These are the activations of a small neural network, seen along a few directions. Each row is one input.
In each table, some parts of the input vary, and every possible input appears once, in random order.
A made-up example of a description, with smaller parts first: ring(8) and (point or ring(9) or (values(3) and line(4))).
Shared parts are said once, and a part with two or three values counts as separate values.
In the rows, 128 means zero.

Other details of the inputs shift rows strongly along two fixed directions, in all tables alike. That doesn't count.

Rows:
x1: 158	50	88	103	109	148	150	87	99	141	99	79	60
x2: 128	100	158	66	123	104	110	148	204	104	184	104	110
x3: 126	130	107	218	130	164	117	91	91	147	76	167	147
x4: 108	119	156	46	135	114	131	156	184	97	175	92	108
x5: 160	143	116	199	147	143	97	108	74	182	64	144	172
x6: 156	72	111	90	158	147	119	109	94	173	67	39	82
x7: 101	218	149	142	139	126	138	164	155	91	160	185	187
x8: 76	225	133	165	139	123	134	163	162	105	161	164	179
x9: 95	115	163	50	135	101	119	166	172	99	174	94	98
x10: 128	111	145	57	107	86	146	151	176	108	195	99	105
x11: 158	39	101	112	126	166	115	84	127	138	88	85	65
x12: 131	232	132	156	128	74	129	176	138	152	169	148	200
x13: 126	141	94	209	114	146	153	94	63	150	88	161	142
x14: 121	148	102	181	138	182	134	99	67	131	69	166	151
x15: 128	110	140	192	127	148	100	103	61	141	78	191	154
x16: 137	120	135	63	111	92	155	151	187	102	190	98	96
x17: 145	31	124	93	111	124	138	98	74	144	101	92	61
x18: 121	199	151	161	128	116	118	156	175	99	168	197	189
Each input here is: values(3) and (point or line(5)).
Q: Changing only the values(3) part turns x2 into x10. The same change can be made to x11. Which row results?
A: x1
Q: Which other rows does x17 become when the values(3) part takes its other values? List them by row number.
A: x9, x15
Q: Which other rows agree with x4 in the values(3) part? List them by row number.
A: x6, x7, x8, x9, x14
Q: Which other rows does x7 become when the values(3) part takes its other values? List them by row number.
A: x16, x18

Rows:
x19: 141	88	121	130	118	138	142	100	80	136	102	134	117
x20: 157	93	109	135	135	140	113	107	100	152	89	106	107
x21: 132	91	129	144	128	139	140	102	89	140	95	129	106
x22: 142	108	112	131	141	147	138	107	87	159	84	92	105
x23: 115	209	138	191	128	116	109	148	104	143	133	188	211
x24: 152	85	111	137	124	142	115	103	105	160	95	98	101
x25: 139	91	126	131	135	163	122	102	102	128	92	136	117
x26: 146	106	116	123	141	145	135	109	86	157	84	89	109
x27: 111	133	142	81	116	106	133	157	163	100	177	121	115
x28: 122	95	117	133	126	158	129	102	90	126	93	136	103
x29: 121	211	121	201	132	120	113	144	117	138	129	193	202
x30: 145	79	114	120	123	160	125	97	102	123	94	124	94
x31: 124	143	136	82	139	95	126	164	172	126	159	86	119
x32: 111	135	130	95	111	111	137	148	175	101	181	124	118
x33: 127	217	128	186	138	119	125	150	111	138	123	188	210
x34: 155	100	102	142	136	147	131	103	100	156	81	104	112
x35: 131	118	151	79	124	97	134	148	181	112	174	107	114
x36: 100	202	128	193	114	130	137	139	102	110	140	210	190
x37: 95	202	137	197	133	142	124	138	115	108	129	207	193
x38: 118	221	120	192	135	128	136	140	113	141	128	173	201
x39: 145	96	113	132	138	137	114	108	91	155	89	108	121
x40: 141	92	110	138	113	154	138	100	96	128	104	138	107
x41: 140	73	119	136	123	142	142	92	105	139	98	114	97
x42: 141	86	124	144	132	158	128	96	113	134	91	127	108
x43: 136	89	118	127	118	151	135	102	82	130	101	136	116
x44: 122	129	131	93	122	98	114	153	185	132	173	84	112
x45: 121	129	138	77	122	117	122	148	176	99	169	121	118
x46: 142	83	131	133	128	139	137	99	91	139	96	125	116
x47: 101	190	145	177	136	140	120	142	110	110	126	200	187
x48: 126	94	117	133	118	150	139	106	84	129	102	136	103
x49: 159	109	110	141	137	143	128	110	98	151	84	110	118
x50: 111	191	125	195	113	122	145	130	103	120	139	207	189
x51: 131	135	141	93	113	98	139	151	170	105	181	126	119
x52: 124	208	130	169	140	125	132	143	106	142	125	163	199
x53: 137	87	118	132	129	138	116	109	92	161	93	96	97
x54: 126	137	138	89	113	109	132	154	174	98	180	128	118
x55: 121	139	128	88	135	98	130	157	182	124	162	77	111
x56: 105	124	133	81	120	115	127	147	182	95	172	106	101
x57: 154	91	110	132	136	141	113	105	92	157	85	109	115
x58: 155	75	126	134	125	143	136	95	98	138	93	120	99
x59: 138	110	111	141	140	140	132	113	90	155	83	107	113
x60: 124	84	124	136	136	165	126	100	94	130	86	128	100
x61: 154	88	118	130	128	140	112	106	94	161	92	104	112
x62: 105	136	149	104	131	112	127	149	186	104	168	113	120
x63: 110	200	126	187	120	140	125	135	119	109	134	212	190
x64: 115	121	136	86	113	96	144	148	172	105	182	104	102
x65: 111	189	134	187	131	146	123	134	126	111	130	202	186
x66: 137	94	110	139	138	139	118	108	89	157	85	106	104
x67: 130	83	119	121	126	157	126	101	87	125	88	126	99
x68: 126	131	144	100	121	99	137	146	186	111	176	117	118
x69: 128	134	142	87	114	96	139	151	167	109	180	126	125
x70: 115	136	146	87	116	92	140	156	161	106	180	122	120
x71: 138	147	135	76	137	105	131	155	176	131	164	81	124
x72: 113	119	144	91	129	114	128	144	197	106	169	102	109
x73: 126	120	138	70	114	109	132	151	174	103	179	114	110
x74: 126	136	124	88	134	100	131	154	188	126	164	80	114
x75: 155	101	117	146	126	141	112	108	95	157	93	114	116
x76: 106	190	134	170	125	136	123	136	107	110	131	203	193
x77: 106	187	143	175	136	141	120	138	114	112	128	200	195
x78: 127	84	131	138	136	155	129	100	99	136	86	122	101
x79: 118	184	146	181	134	136	122	134	119	121	124	198	193
x80: 117	123	154	85	126	94	135	152	172	110	171	108	112
x81: 162	106	111	128	138	149	134	104	97	155	87	93	109
x82: 107	137	130	94	119	117	127	146	183	97	173	123	118
x83: 113	127	141	89	116	97	144	150	162	110	177	116	107
x84: 104	201	141	203	124	118	138	136	109	120	135	204	195
x85: 120	161	131	98	135	104	135	156	173	127	165	84	125
x86: 130	135	135	75	138	97	126	159	177	127	161	80	122
x87: 118	132	128	91	132	95	115	156	182	124	168	82	109
x88: 112	120	157	80	135	109	124	152	183	106	165	102	109
x89: 119	145	124	104	131	97	116	155	183	126	169	100	126
x90: 121	186	146	184	133	135	122	136	126	116	128	196	185
x91: 156	106	105	135	136	152	137	101	99	158	87	94	110
x92: 141	90	121	134	130	137	113	110	85	160	89	102	108
x93: 137	80	132	131	136	155	126	97	99	136	87	122	114
x94: 135	101	114	152	126	139	116	107	92	157	94	107	113
x95: 129	82	115	139	132	166	128	94	107	128	91	125	104
x96: 119	147	137	93	136	92	112	164	169	126	164	101	127
x97: 149	78	111	135	113	144	145	93	93	137	102	127	98
x98: 124	124	145	87	131	123	120	148	186	98	166	115	111
Q: Changing only one part turns x69 into x64. The same change can be made to x33. Which row results?
A: x55
Q: Changing only one part turns x68 into x35. The same change can be made to x24. Which row results?
A: x61
Q: What is each input in this table made of?
A: ring(8) and (line(4) or ring(6))
Q: Which other rows agree with x48 in the ring(8) part? List them by row number.
A: x21, x22, x28, x53, x59, x60, x66, x78, x83
Q: Which other rows does x92 become when the line(4) part takes its other values? List them by row number.
A: x26, x31, x96
Q: Which other rows does x30 become when the ring(6) part takes its other values? List them by row number.
A: x51, x54, x58, x90, x98
Q: Which other rows does x34 become when the line(4) part takes its other values? List them by row number.
A: x24, x29, x91
Q: Start at x56 and move only the ring(6) part, one step at a time. The first step leads to x37. Which rows follow, in order?
A: x62, x84, x64, x36

Rows:
x99: 139	97	139	131	141	161	117	104	107	130	91	137	131
x100: 138	100	114	155	128	159	119	97	121	136	99	130	120
x101: 151	101	117	160	121	140	131	101	114	142	104	131	114
x102: 179	134	95	138	139	117	96	127	80	199	84	83	143
x103: 111	100	139	59	107	88	139	152	157	113	184	85	81
x104: 147	125	115	148	141	142	144	110	103	153	90	105	120
x105: 106	227	121	215	94	120	145	140	96	108	158	248	212
x106: 135	105	133	153	135	128	123	114	95	155	95	117	118
x107: 129	100	124	145	124	119	134	112	83	149	103	125	119
x108: 131	119	123	64	128	94	153	149	179	123	169	63	92
x109: 123	122	108	139	150	172	122	111	111	129	82	117	117
x110: 121	104	131	148	142	146	112	110	102	149	91	116	124
x111: 128	96	109	153	129	173	109	99	118	120	91	143	110
x112: 110	102	127	143	143	158	101	114	103	131	87	128	114
x113: 117	95	152	50	140	133	105	148	196	88	159	99	92
x114: 128	200	154	196	134	129	127	137	101	124	121	218	209
x115: 105	214	142	138	107	71	137	179	200	96	220	177	181
x116: 93	242	147	130	145	100	128	186	209	106	194	142	193
x117: 147	92	132	128	123	134	139	105	88	131	103	146	126
x118: 128	93	147	42	106	103	145	146	162	95	184	106	88
x119: 123	120	120	54	113	102	160	149	165	111	179	73	83
Q: What is each input in this table made of?
A: point or (values(4) and line(5))
Q: Which other rows does x112 become when the values(4) part takes its other values? List them by row number.
A: x109, x111, x113
